These are the activations of a small neural network, seen along a few directions. Each row is one input.
In each table, some parts of the input vary, and every possible input appears once, in random order.
Descriptions start from the smaller parts, as in this example, which fits no table here: values(3) and (point or ring(11) or (line(4) and ring(5))).
Shared parts are said once, and a part with two or three values counts as separate values.
(in the rows, 128 means zero)

Other details of the inputs vary at random and push rows far along two fixed directions, the same in every table; ignore that.

Table:
R1: [119 122 139 107 121 135 143 116 117 117 139 122 137 131]
R2: [119 134 142 121 122 124 149 133 112 151 131 127 137 128]
R3: [122 129 135 110 118 131 144 135 114 126 144 112 138 126]
R4: [124 129 134 108 118 130 144 130 108 122 139 114 137 121]
R5: [160 134  96 117 200 106 120 126 142 111 145 131  88 128]
R6: [122 146 146 117 113 117 137 124 122 139 138 119 139 117]
R7: [150  70 136 219  87 125 124 130 141 115  87 132 150 121]
R8: [132 134 141  99 109 131 136 145 117 120 135 121 137 137]
R9: [110 141 144 132 125 145 139 126 105 153 128 126 121 127]
R10: [157 140 102 128 205  99 125 124 141 136 131 146  87 131]
R11: [126 127 142  92 110 135 126 124 133 118 129 119 141 141]
R12: [113 135 106  89  89 150 135 141 134 110 125 151 125 141]
R13: [ 90 147 105 122 104 161 141 132 128 144 120 148 117 134]
R14: [121 123 138 109 117 134 139 126 108 125 143 121 129 123]
R15: [113 147 141 130 126 140 144 131 105 150 124 119 129 125]
R16: [102 130 100 100  97 150 143 132 130 117 134 142 125 130]
R17: [ 98 139 111 106  99 147 138 132 136 129 129 157 127 119]
R18: [108 140 145 130 129 146 143 116 115 145 124 127 129 135]
R19: [170  85 130 200  65 118 110 150 144  93  97 107 151 127]
R20: [123 122 135 105 119 141 136 110 124 125 144 119 143 130]
R21: [ 91 129 117 112 117 136 109 139  99 112 148 132 142 131]
R22: [122 141 149 116 114 120 137 129 123 139 141 125 137 115]
R23: [148  93 134 231  82 131 118 146 139 127  94 110 141 118]
R24: [126 137 134 110 111 121 141 123 116 127 143 103 137 128]
R25: [144 149 101 136 209 118 116 122 150 139 128 135  83 138]
R26: [118 131 146 112 122 138 132 111 130 137 138 134 145 119]
R27: [ 88 138 127 118 120 132 104 140 105 124 143 147 144 120]
R28: [116 123 135 101 118 135 131 110 130 123 135 107 142 130]
R29: [160 149 101 121 200  98 117 133 144 125 135 140  94 111]
R30: [111 140 141 128 127 152 136 110 122 152 129 124 135 134]
R31: [115 119 140 107 122 137 140 119 121 121 142 118 136 133]
R32: [112 124 147 118 126 130 144 116 120 145 129 133 135 136]
R33: [170  91  51 214 143 113 101 148 184 105  86 163  93 122]
R34: [198  87  83 215 153  93  95 148 172  90 110 116 105 116]
R35: [111 147 141 132 126 141 144 135 111 154 129 117 130 130]
R36: [117 132 149 115 120 130 135 126 114 137 138 137 131 112]
R37: [144  70 142 214  87 130 112 136 152 106  98 129 152 109]
R38: [156 143 108 123 203 102 116 127 148 124 139 147  89 117]
R39: [164 154  96 128 195  86 123 124 145 142 132 129  92 132]
R40: [112 132 147 108 120 131 126 111 136 136 130 123 144 119]
R41: [155 167  96 139 198 103 118 127 144 144 129 119  85 134]
R42: [ 88 134 122 122 121 130 113 137  98 136 136 146 141 134]
R43: [153 140  96 118 203  99 112 110 160 138 124 133  96 134]
R44: [118 138 146 116 120 127 140 136 120 139 138 128 140 114]
R45: [116 122 136 103 118 134 134 114 129 125 138 109 141 130]
R46: [134 134 140  97 110 130 136 140 112 116 130 123 137 132]
R47: [115 131 151 114 124 131 139 117 123 130 133 137 139 120]
R48: [118 128 144 120 121 128 144 123 106 149 130 136 128 125]
R49: [112 131 148 109 121 131 129 114 135 137 132 125 143 119]
R50: [104 140 142 125 126 145 133 114 127 152 123 114 133 134]
R51: [169  80 134 198  66 121 110 155 146  93 100 114 148 125]
R52: [163 149  99 127 195  89 123 129 146 141 135 135  90 131]
R53: [153 138  97 120 203  99 115 113 159 140 126 135  95 134]
R54: [119 127 141 116 123 135 140 107 123 149 130 133 142 132]
R55: [130 128 147  99 112 134 135 133 115 114 134 129 132 138]
R56: [127 129 141  90 110 135 122 121 134 116 126 116 142 141]
R57: [134  78 114 200  72 132  78 165 127  78 103 135 156 129]
R58: [129 127 145  97 112 135 135 126 121 111 129 131 137 142]
R59: [125 124 146  97 113 137 132 129 125 114 133 127 136 144]
R60: [119 159  77 140 203 119  84 142 127 130 135 148  90 137]
R61: [138  83 132 225  88 142 107 127 153 123  82 107 148 121]
R62: [109 141 147 133 129 145 143 124 109 149 128 125 124 131]
R63: [133 127 140  95 111 141 128 120 128 118 135 128 143 141]
R64: [131 128 143  99 109 134 131 135 112 118 134 130 128 134]
R65: [121 134 141 119 122 124 149 128 106 147 126 128 136 124]
Each input here is: line(5) and (values(2) or line(11)).
Changing only the line(5) part turns R18 into R58. The same change can be made to R50. Which row results? -> R11
Changing only the line(5) part turns R57 into R42. The same change can be made to R63. Which row results? -> R54
Which other rows agree with R6 in the line(5) part? List them by row number. -> R17, R22, R26, R27, R29, R36, R37, R38, R40, R44, R47, R49
Which other rows does R21 become when the values(2) part takes its other values? List them by row number. -> R16
Which other rows does R33 become when the values(2) part takes its other values? List them by row number. -> R42
Which other rows does R52 become when the line(11) part takes its other values? List them by row number. -> R2, R7, R10, R32, R39, R43, R48, R53, R54, R65
